These are the activations of a small neural network, seen along a few directions. Each row is one input.
Each table varies a few parts of the input and shows all the possible inputs, shuffled.
Descriptions start from the smaller parts, as in this example, which fits no table here: one of 2 separate values, together with either a single point or one of 11 places along a line or (one of 5 places around a ring, together with one of 6 places along a line).
Shared parts are said once, and a part with two or three values counts as separate values.
In the rows, 128 means zero.

Other details of the inputs shift rows strongly along two fixed directions, in all tables alike. That doesn't count.

Rows:
r1: [130 163 134 168 152  82  85 191  44 128  96 124 133]
r2: [ 87 158 137 188 135 100  67 180  67 137 151 122 131]
r3: [ 97 156 152 183 151  82  80 200  71 118 122 105 127]
r4: [106 190 153  61 126 177  91 104 150  64 127  91  52]
r5: [133 101 124 156  95 103 168 133 179 143 160 137 180]
r6: [207 147  55  32 119 181 179 102 252 103 153 138  77]
r7: [155 244 101  43  98 147 111 108 144  89 145 129  69]
r8: [142  62  88 165 119 123 156 161 191 143 159 129 140]
r9: [152  83 138 136 107 130 173  85 136 168 110 142 165]
r10: [113  48 143 132 138 138 162 108 154 145 142 130 159]
r11: [127 223 118  66 151 162 108 134 164  64 167 115  55]
r12: [173 103 106 141 127 120 169 128 156 160 137 160 191]
r13: [ 92 143 147 162 129  99  86 135  31 138  76 110 126]
r14: [142  69 129 127 125 132 160  90 138 167 110 162 159]
r15: [102 208 154  64 107 178 100  94 137  92 140 100  42]
r16: [ 60 118 158 171 131 116  67 141  51 142 123 130 105]
r17: [111  75 155 147 115 128 176 112 168 139 110 114 170]
r18: [176  93 100 142 151 122 182 133 155 137 131 162 186]
r19: [ 95 115 134 145 152 113  72 133  17 144 106 128 118]
r20: [159  63 134 132 133 126 168  91 155 139  96 131 175]
Each input here is: one of 2 separate values, together with either a single point or one of 4 places along a line or one of 5 places around a ring.
The inputs of r15 and r9 match in every part but the choice among 2 separate values. If r5 is changed in the same way as r15 into r9, which row does it become?
Answer: r7
Change only the place on the ring of 5 in r17. List by row number the other rows that result.
Answer: r4, r10, r15, r16
Change only the place on the line of 4 in r12. List by row number the other rows that result.
Answer: r1, r7, r18
Change only the choice among 2 separate values in r20. List by row number the other rows that result.
Answer: r4

Rows:
r21: [155 138 128  81 123 157 166  80 175 123 142 146 138]
r22: [ 93 154 129 107 131 146  77 123  92 101 139 113  75]
r23: [132  47 126 169 115 111 148 115 109 172  97 142 172]
r24: [ 87  93 158 200 146 103 102 159  71 154 124 128 156]
r25: [131 155 124  98 110 139 139 129 172 121 146 120 100]
r26: [148 118 116  83 128 151 142  82 152 121 127 135 119]
r27: [126  68 125 167 124 107 167 141 153 154 151 145 188]
r28: [153  83 113 180 147  97 146 157 112 152 115 143 178]
r29: [148 137 129  85 137 147 161 125 203 112 149 129 114]
r30: [ 98 127 133 207 126  70  78 175  16 169 106 129 145]
r31: [ 88 160 140 113 148 144  64 140  75 102 122 101  60]
r32: [147  66 130 172 143  95 167 147 126 168 116 152 196]
r33: [148 152 148  86 117 138 165  98 170 102 102 109 143]
r34: [ 98 202 143 119 118 130  63 128  53 119 111 124  73]
r35: [123  57 141 169 123 122 168 119 159 157 148 146 197]
r36: [159 143 103  99 110 148 152 125 202 113 147 122 110]
r37: [ 89 191 164 125 124 120  85 134 101  84 111  86  94]
r38: [132 139 138  96 107 155 156  98 191 125 143 127 110]
r39: [150 139 102 103 124 144 147 125 185 103 159 131 121]
r40: [149  34 128 150 142 123 172 114 141 163 103 146 186]
r41: [106 206 123 111 135 119  66 146  53 109 132 126  86]
r42: [118 181 120 124 145 132  84 165 105  94 139 110  77]
r43: [133 112 120  87 109 161 151  95 185 122 130 117  97]
r44: [141 153 140  91 142 151 141 107 144 123 123 136 118]
r45: [114 114 109 206 139  80  87 172  35 147 120 139 165]
r46: [164 161  98 100 114 138 135 128 148 119 127 128 110]
Describe the family of inputs behind these rows.
Answer: one of 2 separate values, together with either a single point or (one of 3 separate values, together with one of 4 places along a line)
Change only the place on the line of 4 in r27. List by row number the other rows that result.
Answer: r22, r35, r39
Change only the choice among 2 separate values in r34. List by row number the other rows that result.
Answer: r38

Rows:
r47: [ 77  72 143 203 145  98  86 163  48 160 119 128 142]
r48: [ 75 115 153 213 109  87  90 168  67 152 133 116 153]
r49: [173  30 109 151 118 115 195 104 163 178 103 152 196]
r50: [ 80  89 156 199 152  93  88 159  44 136 112 119 160]
r51: [210 191  96  49 134 147 191 126 230 113 151 153 125]
r52: [102 214 135  87 122 151  70 112  80 105 134 123  60]
r53: [153 140 127  59 114 173 182 103 250 106 147 116  89]
r54: [161  32 139 152 139 123 206 101 174 160 111 149 214]
r55: [ 83 105 160 208 135  86  94 174  69 131 110 105 157]
r56: [126 213 127  77 135 140  79 116  72  88  99 108  70]
r57: [157  16 126 157 132 127 197 107 174 181 118 157 195]
r58: [116 219 119  82 108 141  70 110  72 102 120 119  65]
r59: [190 154  63  67 128 161 170 131 248  85 183 134 107]
r60: [ 88 202 139  88 121 151  74 118 101  95 152 113  61]
Describe the family of inputs behind these rows.
Answer: either one of 2 separate values or (one of 3 separate values, together with one of 4 places along a line)
Which of the alternatives is r60?
Answer: one of 3 separate values, together with one of 4 places along a line
